Each row below holds a small network's activations on one input, seen along a few directions.
In each table, some parts of the input vary, and every possible input appears once, in random order.
A made-up example of a description, with smaller parts first: values(3) and (point or ring(11) or (line(4) and ring(5))).
Shared parts are said once, and a part with two or three values counts as separate values.

Table:
x1: [ 13 -14 -24  44  11  36  -2 -42  48  16 -82  71  18 -20  32   0  78  22
  37 -76]
x2: [-78  44  26  25   5  -5  13 -50   4  12 -11 -28   0 -46  96 -16  73 -28
 -31 -45]
x3: [ -8 -10  17  79  24 -24 -44   0  23 -51   8  23   7 -12  24  24 -32  49
   0 -18]
x4: [-71  37   0  40   0   0 -17 -11  31 -11  16 -44  40   3  46  -1  29  -4
 -67 -11]
x5: [ 36 -23 -37  -1   8  50  -5  40   9 -32 -54  46   4  38 -57  12  -5  31
   9 -42]
x6: [ 57 -48 -25 -54  -1  62  18  17 -10  41 -39  37 -27 -10 -50  10 -22 -10
  58   7]
x7: [ 66 -47 -15 -25  40 -33   0  33 -44   8  35  -6 -59 -20 -32 -12 -28 -19
  68  35]
x8: [-33   2  -5 -77  -5 -61  27 -53 -17   0  39 -72 -30 -64  24  58 -49 -41
 -55  55]
x9: [-24  69  54 -63 -80 -55  43 -31 -31  16  57 -72  15  28   2 -15 -15 -49
 -73  89]
x10: [ -9 -19   9   6  62   0 -13  45 -19 -39  27  -4 -15  18 -26  31 -44  14
   6   8]
x11: [ 68  -2  23 -50 -86  14  30   2  16  17   0  16  17  66 -70 -51  -3   7
  20  47]
x12: [  5 -35 -60  62   9  86 -36  25  61  29 -44  86  60   3 -16 -13  19  19
  28 -59]
x13: [-31  14  10  57  30  -9 -15 -15 -12   6 -28  20 -11 -24  59 -43  40  60
  43 -72]
x14: [ 33   3  32 -34 -47 -73   7 -11 -33   1  50 -30  -8  33 -30  -6 -60  23
   6  64]
x15: [-24  28  -6 -10  32  14  -5  52 -25 -13  28 -43 -12   6  -1  20  19 -71
 -51  18]
Question: The inputs of x12 and x11 match in every part but one. If x4 is changed in the same way as x12 into x11, which row does it become?
Answer: x9
Question: Describe the family of inputs behind these rows.
Answer: values(3) and line(5)
Question: Which other rows does x1 become when the values(3) part takes its other values? List them by row number.
Answer: x2, x13
Question: Which other rows does x3 become when the line(5) part takes its other values? List them by row number.
Answer: x7, x10, x13, x14

Table:
x16: [ 39  -5  27 -79 -54 -39  39 -11 -22   1  50 -54 -13   9 -47  36 -74 -51
 -31 109]
x17: [ -52    5  -35   98   17   40  -36  -25   66    8  -62   53   53   -6
   62  -47   88   71   17 -121]
x18: [-34 -17 -33  45  57  92 -31  38  59 -35 -33  56  26  -7  -3  12  27  -6
 -18 -55]
x19: [-36  48 -13   5 -12 -37  19 -36  -1  37  14 -73  12 -43  65 -11  65 -58
 -47  16]
x20: [   9   58   81  -16   -1 -114    9   29  -86  -43   88  -99  -62   12
    7  -12  -46    1  -19   89]
x21: [ -9   5  26  63  77 -24 -42  57 -27 -71  19  17 -29  10  -3 -11 -42  84
  29 -22]
x22: [-40   7 -60  91  69  62 -27   5  57   3 -66  58  43 -37  50  -8  93  10
   3 -97]
x23: [ -12   -6   25 -101  -14  -23   33  -29  -45   22   36  -66  -54  -17
    3   14  -25  -57  -16   55]
x24: [-39  39  39  15 -64 -62  39 -75  30  19  23 -68  40  -2  58 -39  43  13
 -27  12]
x25: [ 95 -55 -17  22 -26  48  11  31   8  17 -59 123  32  45 -83  14 -36  43
  91 -33]
x26: [-32 -45 -25  -8  71  81 -29  -2  11  14 -50  67 -30 -36  17  15  11  15
  42 -69]
x27: [ 16 -43 -41   7  40  48 -36  22  23  -7 -26  78   8   1 -37  30 -29  20
  23 -25]
x28: [-30  21  -7 -60 -41 -13  13 -14 -11  -9  29 -88  -9   4   4  19  -9 -68
 -91  45]
x29: [ 124  -11   33  -81 -119  -60   38   11  -61   43   34   -5  -17   68
  -94  -12  -65  -17   44   95]
Question: The inputs of x23 and x26 match in every part but one. If x28 is changed in the same way as x23 into x26, which row does it become?
Answer: x18
Question: Describe the family of inputs behind these rows.
Answer: values(2) and (point or line(6))
